A small network was trained on made-up records. Each row is its average activation on records with the value named, seen along a few directions.
Values that are neighbours, or in one group, have similar rows; names and order tell nothing.

Other fields vary at random and push rows far along one fixed direction, the same in every table; ignore that.

Tad, 12 values:
z2: -.15; .02; .48; .06; .08; .10; -.13; -.46; -.06; .12; -.15
z11: .00; .09; -.33; .04; -.05; .02; .13; .19; .10; -.03; .09
z4: .05; -.10; .34; .12; -.09; -.02; -.18; -.02; -.02; -.06; .11
z1: -.02; .13; -.01; -.13; .11; -.11; .03; .14; .05; .06; -.17
z7: .07; .02; .04; .02; -.19; -.08; -.04; -.08; .04; -.15; .21
z10: .15; -.09; -.73; -.27; -.06; -.07; .25; .58; .10; -.05; .00
z3: -.09; -.14; -.13; .05; .08; .00; -.03; .05; .04; -.04; -.03
z12: -.25; .01; .37; .13; .06; -.01; .02; -.20; .00; .06; -.13
z9: .14; .03; -.35; -.02; .03; .03; .10; .00; .01; .10; .11
z8: .08; .10; -.27; -.28; .14; .03; .12; .18; -.06; .11; .00
z6: .23; .00; -.37; -.13; -.16; .00; -.06; .08; -.10; .02; .20
z5: -.21; -.06; .96; .42; .05; .10; -.21; -.48; -.11; -.14; -.26
Tad is arranged as a 3 by 4 grid.
Q: Fewest steps between z12 and z7?
A: 2
A value of Tad combines one of 3 hidden first parts with one of 4 second parts; all combinations occur once.
Q: Changing only the second part turns z8 into z6. z1 has the same second part as z8; what does that change turn z1 into?
A: z7
Q: Changing only the second part turns z2 into z9. z12 has the same second part as z2; what does that change turn z12 into?
A: z11

Lalov, 12 values:
n5: .06; -.05; -.10; -.13; .15; .08; .04; .10; -.06; .17; -.15
n3: -.25; .11; .22; .25; .13; .01; .05; -.16; .07; -.01; -.08
n1: .09; -.18; -.17; -.06; .02; .08; -.02; .16; .04; -.07; .05
n12: .19; -.23; -.58; -.09; -.07; -.04; .04; .37; .08; -.06; .17
n4: .02; .07; .63; .28; -.15; -.02; -.25; -.38; -.25; -.13; .04
n2: .01; .10; -.42; -.09; -.09; .04; .14; -.07; .01; .12; .23
n11: -.03; .12; -.41; -.33; .09; -.11; .25; .41; .08; .00; -.16
n10: .01; .06; .73; .19; -.07; .02; -.20; -.49; -.19; -.09; .00
n9: -.03; -.06; -.19; .02; -.13; -.08; .03; .34; .16; -.05; .11
n6: -.12; -.05; .18; .20; .08; .13; -.07; -.33; -.01; .03; -.19
n7: .04; .16; .14; -.24; .09; -.04; -.10; -.19; -.10; .14; -.04
n8: .01; -.05; -.01; .01; -.06; -.08; .08; .23; .17; -.05; .01
Lalov is arranged as a 3 by 4 grid.
Q: List every value one step from n9, in the order listed.
A: n12, n8
Q: List every value one step from n5, in the order listed.
A: n11, n6, n7
A value of Lalov combines one of 4 hidden first parts with one of 3 second parts; all combinations occur once.
Q: Changing only the second part turns n5 into n7. n6 has the same second part as n5; what does that change turn n6 into?
A: n2
Q: Changing only the second part turns n12 into n4. n1 has the same second part as n12; what does that change turn n1 into?
A: n10

Muz, 12 values:
y1: -.18; -.08; .29; .11; .10; .00; .00; -.10; -.06; -.14; -.23
y7: .04; .05; -.60; -.24; .08; -.11; .13; .39; .17; .14; .05
y6: .02; -.01; -.01; .02; -.11; .02; -.09; -.07; -.08; .03; .11
y4: .06; -.01; -.34; -.22; .04; -.01; .11; .21; .10; .05; .13
y11: -.14; -.07; .93; .35; -.04; .00; -.30; -.42; -.17; -.14; -.06
y8: .06; -.13; -.07; .14; -.09; .02; -.04; -.07; .03; -.03; .10
y3: -.07; .02; .16; .11; .01; .04; -.05; -.03; .07; -.06; -.03
y10: .15; .05; -.55; -.25; .11; .06; .16; .32; .05; .17; .02
y5: .09; .06; -.28; -.23; -.03; .01; .06; .02; -.03; .07; .01
y9: -.03; -.04; .46; .12; -.03; -.04; -.07; -.10; -.02; -.06; -.12
y2: .10; .11; .08; .04; -.04; .00; -.04; -.22; -.12; -.04; .09
y12: -.12; .04; -.06; .05; .01; .02; .14; .07; .07; .02; -.07
A value of Muz combines one of 4 hidden first parts with one of 3 second parts; all combinations occur once.
Q: Changing only the second part turns y6 into y4. y8 has the same second part as y6; what does that change turn y8 into?
A: y3
Q: Changing only the second part turns y9 into y1. y5 has the same second part as y9; what does that change turn y5 into?
A: y10
